A small network was shown many inputs. Here are its activations along a few directions, one row for each input.
In each table, some parts of the input vary, and every possible input appears once, in random order.
Descriptions start from the smaller parts, as in this example, which fits no table here: one of 6 places along a line, together with either a single point or one of 9 places around a ring or (one of 2 separate values, together with one of 8 places around a ring).
Shared parts are said once, and a part with two or three values counts as separate values.
In the rows, 128 means zero.

Other details of the inputs vary at random and push rows far along two fixed directions, the same in every table; ignore that.

Rows:
r1: [157 164 189  88  97  88 128 122  67  95 146 141]
r2: [162 112 141 120  95 115 103 114  87 108 123 124]
r3: [135 119 149  88 106 142 102 117 101 108 151 119]
r4: [126 109 135 108  95 124 106 114  80  91 123 116]
r5: [112 184 113 146 152 110 200 156 142 154 140 122]
r6: [149 112 135 106 108 114  85 114  96 114 129 153]
r7: [109  49  90 137 129 182  51 111 174 132 128 121]
r8: [153 160 164 119 112 103 160 129  90 112 122 123]
r9: [116 205 138 148 151 104 233 160 135 155 132 107]
r10: [133 115 121 131 126 123 110 124 129 127 130 148]
r11: [116 207 134 144 154 103 231 159 133 159 124 109]
r12: [155 108 149 121  97 116  92 108 105 103 120 124]
r13: [113 182 116 147 158 112 199 150 141 146 126 138]
r14: [115 177 135 143 159 115 197 150 150 150 112 135]
r15: [ 87 114  98 152 176 169 141 139 191 157 124 124]
r16: [120 181 107 149 152 112 203 154 134 150 129 125]
r17: [ 95 121  83 171 163 141 143 138 196 160 119 137]
r18: [127  52  70 153 125 151  48 111 170 142 114 135]
r19: [ 82 120  97 152 176 166 140 138 196 156 129 120]
r20: [135  42  98 159 123 158  57 106 175 136  89 129]
r21: [153 118 154 114 102 113 100 114 104 113 119 126]
r22: [103  92 102 137 152 168 102 128 166 141 130 127]
r23: [107  89 101 138 143 172 108 129 165 142 128 120]
r24: [127 122 116 127 128 120 106 122 133 132 127 145]
r25: [149 163 144 110 114  99 153 138  82 122 147 134]
r26: [103 128 102 183 166 145 181 146 200 165  98 116]
r27: [104  92 101 138 147 170 104 130 165 142 130 124]
r28: [106  50 100 135 141 177  46 105 181 129 126 131]
r29: [164 170 158  89  91  84 131 126  48  98 156 133]
r30: [129 119 132 131 129 124 110 121 142 128 115 139]
r31: [110 183 132 150 157 113 199 147 154 141 119 128]
r32: [153 109 148 117 105 117  92 111 104 101 119 145]
r33: [119 112 138 111 139 149 109 122 132 123 137 131]
r34: [131 112 145  92 109 141  81 117  99 108 154 126]
r35: [156 119 139 121  96 113 104 114  94 109 128 120]
r36: [141 122 161  80  72 105  89 106  43  71 140 116]
r37: [157 116 130 106 102 111  93 120  85 117 134 140]
r38: [144 159 169 111 119 102 151 132  97 113 132 141]
r39: [128  86  99 164 131 146 113 125 165 145 107 120]
r40: [145 124 134 113 106 109  93 113  98 106 138 146]
r41: [105 163 136 115 150 136 158 142 129 135 152 121]
r42: [153 160 185  62  96 118 138 126  50  96 161 122]
r43: [129  88  96 159 134 145 111 125 163 149 100 121]
r44: [114 204 150 147 153 105 232 157 142 150 125 111]
Description of these inputs: one of 2 separate values, together with either a single point or one of 6 places along a line or (one of 3 separate values, together with one of 5 places around a ring).
- Changing only the choice among 2 separate values turns r3 into r42. The same change can be made to r36. Which row results? => r4
- Start at r28 and move only the place on the line of 6, one step at a time. The first step leads to r19. Which rows follow, in order? => r41, r34, r7, r3
- Start at r21 and move only the place on the ring of 5, one step at a time. The first step leads to r30. Which rows follow, in order? => r24, r18, r11

Rows:
r45: [144 137 149  95 110 132 115 124  95 111 152 115]
r46: [134 121 119 142 117 118 119 124 132 120 108 136]
r47: [120  60 136 164 131 172 100 115 196 139  88 102]
r48: [153 141 147 115 102 100 125 120  97 107 121 143]
r49: [131 121 115 145 115 117 118 122 127 125 117 126]
r50: [ 99 205 147 130 163 118 219 151 131 134 137 115]
r51: [120 116 125 124 128 149 122 120 128 118 131 110]
r52: [134  71  85 168 140 151  92 116 178 152 100 137]
r53: [144 140 141 119  99  96 123 121  91 110 135 122]
r54: [116 123 130 118 140 129 107 126 136 130 130 146]
r55: [122 117 120 113 127 144 116 130 128 135 133 117]
r56: [143 147 154  96 118 122 111 122 101 118 158 136]
r57: [126 120 122 122 130 138 113 130 134 135 148 143]
r58: [130 117 112 141 115 112 117 124 129 130 128 116]
r59: [158 138 150 113 108  98 125 119  97 111 123 142]
r60: [102 195 136 128 152 126 230 159 119 139 141 109]
r61: [103 150  97 175 153 127 178 143 173 152 104 124]
r62: [114 114 122 118 127 146 122 124 122 125 123 114]
r63: [121 119 128 125 137 130 112 129 135 125 140 150]
r64: [114 113 125 128 130 138 120 126 127 117 130 132]
r65: [122 123 124 115 134 136 107 127 135 141 138 139]
r66: [119 144 101 166 163 125 181 144 179 163 107 133]
r67: [122 126 133 123 141 132 107 122 142 122 139 142]
r68: [110 117 128 121 133 136 115 124 127 122 120 128]
r69: [142 130 143  96 106 130 121 130  89 114 153 123]
r70: [163 135 147 118 110 110 123 132  84 123 132 128]
r71: [148 115 120 141 127 124 119 128 125 138 120 131]
- Describe the family of inputs behind these rows. => either a single point or one of 11 places along a line or (one of 3 separate values, together with one of 5 places around a ring)
- Change only the place on the ring of 5 in r50. List by row number the other rows that result. => r45, r51, r56, r67
- Start at r69 and move only the place on the ring of 5, one step at a time. The first step leads to r60. Which rows follow, in order? => r64, r63, r57

Rows:
r72: [101 179 171 124 165 157 215 163 165 160 147  95]
r73: [114  71 105 152 149 136  68 113 175 131 109 194]
r74: [ 77 155 140 174 201 167 198 145 231 166 113 109]
r75: [162 200 204  75 130  82 135 129  74 110 175 169]
r76: [ 93 191 135 124 121 123 210 156  88 122 142  78]
r77: [137 119 113  97  84  84  69 103  72  85 147 152]
r78: [ 95 158 100 145 163 175 223 153 156 154 131  78]
r79: [104  76  65 159 135 134  53 100 177 123  99 169]
r80: [152 116 118  85  74 100  51 114  36  87 171 138]
r81: [142 214 129  88 130 103 198 158  60 132 184 128]
r82: [ 50 151  80 186 171 139 216 146 203 147  98  87]
r83: [125  80 170 118 121 145  87 100 127  89  95 150]
r84: [173 104 141  64 106 126  56 122  62 124 172 142]
r85: [ 90  67 100 162 130 151  77 103 187 108  78 120]
r86: [185  49 103 205  96 122 101 113 172 144  46  98]
r87: [127  71  93 132 147 174  51 127 194 164 142 155]
r88: [140 207 202  65 126 127 213 152  51 133 160  88]
r89: [237  98 135 149  57  59  81 108  73 126  95 155]
- Describe the family of inputs behind these rows. => one of 2 separate values, together with either a single point or one of 8 places around a ring
- Changing only the choice among 2 separate values turns r72 into r87. The same change can be made to r78. Which row results? => r81

Rows:
r90: [160  92 164  97  97 145  78 104 102 105 140 114]
r91: [118  21  57 181 123 178  60 107 195 145  87 112]
r92: [146  65 153 116 101 141  53  99 116  86 111 136]
r93: [163 109 124 111  92 105  69 114  92 107 137 155]
r94: [126 196 139 115 176 121 202 161 133 166 147 141]
r95: [167 128 137  99  92  95  96 120  67 113 151 155]
r96: [ 49 157 102 120 183 174 174 151 170 143 159 112]
r97: [155  74 137 103 107 137  43 105 116 117 143 163]
r98: [100 191 157 133 158 105 213 148 143 137 118 125]
r99: [166 144 170  97  80  85 125 118  46  76 128 128]
r100: [103  35  77 174 146 171  38  98 226 137  89 142]
r101: [170 172 213  66  89 106 138 133  48 105 166 106]
r102: [151  84 117 126  87 109  46  94 109  96 113 142]
r103: [ 99  38  87 175 153 193  78 114 210 148  80 123]
r104: [172 103 119 100 105 115  70 117  80 123 143 150]
r105: [ 77 217 125  94 149 122 214 158  85 122 176 108]
r106: [ 85 141 101 182 187 141 162 141 214 165 115 139]
r107: [101 159 107 157 178 140 175 152 197 167 125 146]
r108: [ 94 127  79 187 161 150 184 147 183 164  86 109]
r109: [152  89 164  99  94 142  80 107  98 103 126 121]
r110: [176 173 183  81  75  89 142 134  33 106 160 101]
r111: [134 207 144 129 133 105 233 153 103 142 141  94]
r112: [ 99 159  86 183 166 113 179 145 180 160 117 133]
r113: [108 191 128 147 142  88 217 149 128 137 114 120]
- Describe the family of inputs behind these rows. => one of 2 separate values, together with either a single point or one of 11 places along a line
- Which other rows agree with r111 in the choice among 2 separate values? List them by row number. => r91, r93, r95, r99, r102, r104, r105, r108, r110, r112, r113

Rows:
r114: [121 129 128 131 133 128 126 126 138 127 125 128]
r115: [134 163 154  97 117 111 149 133  83 113 146 129]
r116: [133 128 124 135 129 124 128 128 136 135 123 130]
r117: [128 126 119 131 131 132 129 131 131 134 134 127]
r118: [132 125 120 135 126 130 132 129 132 132 127 123]
r119: [146 166 158 105 119 103 148 133  88 118 146 136]
r120: [129 129 124 131 134 126 125 129 135 137 130 134]
r121: [126 125 124 135 126 128 131 128 132 131 123 118]
r122: [129 125 118 133 128 130 133 130 129 132 123 125]
r123: [119 128 121 126 131 134 126 130 133 132 134 124]
r124: [122 128 125 130 133 129 127 128 137 129 133 134]
r125: [128 127 129 136 128 124 129 127 136 131 119 127]
r126: [121 129 126 127 134 128 125 128 137 132 131 133]
r127: [127 127 119 129 132 131 127 131 131 137 133 125]
r128: [128 127 122 131 135 128 127 130 132 134 127 137]
r129: [126 125 127 136 129 125 131 128 133 128 116 130]
r130: [127 123 124 137 125 130 133 128 132 128 124 120]
r131: [153  66 137 102  84 136  34  94  93  89 134 132]
r132: [131 127 122 135 130 126 131 128 133 132 120 134]
r133: [127 122 138 125 134 145 132 130 137 134 128 119]
r134: [131 126 120 133 127 129 130 129 132 135 126 122]
r135: [134 127 124 137 128 126 130 128 136 132 124 132]
r136: [120 127 126 131 134 129 129 126 134 124 122 132]
r137: [136 164 155 100 115 111 148 133  85 113 150 127]
r138: [120 128 124 127 135 130 127 129 134 129 128 136]
r139: [126 126 118 129 133 133 129 132 128 134 130 129]
r140: [124 123 122 135 127 130 133 129 129 128 120 122]
r141: [122 128 128 133 132 129 128 126 137 124 126 130]
r142: [119 128 124 129 130 133 128 127 133 128 128 120]
r143: [118 126 122 129 131 134 131 128 130 125 125 123]
r144: [129 123 143 126 137 140 130 129 141 133 125 127]
r145: [129 125 128 139 128 125 131 127 136 128 121 128]
- Changing only one part turns r115 into r138. The same change can be made to r131. Which row results? => r141
- Describe the family of inputs behind these rows. => one of 2 separate values, together with either a single point or (one of 3 separate values, together with one of 5 places around a ring)
- Change only the place on the ring of 5 in r136. List by row number the other rows that result. => r128, r129, r132, r138
- Change only the choice among 3 separate values in r117. List by row number the other rows that result. => r127, r139
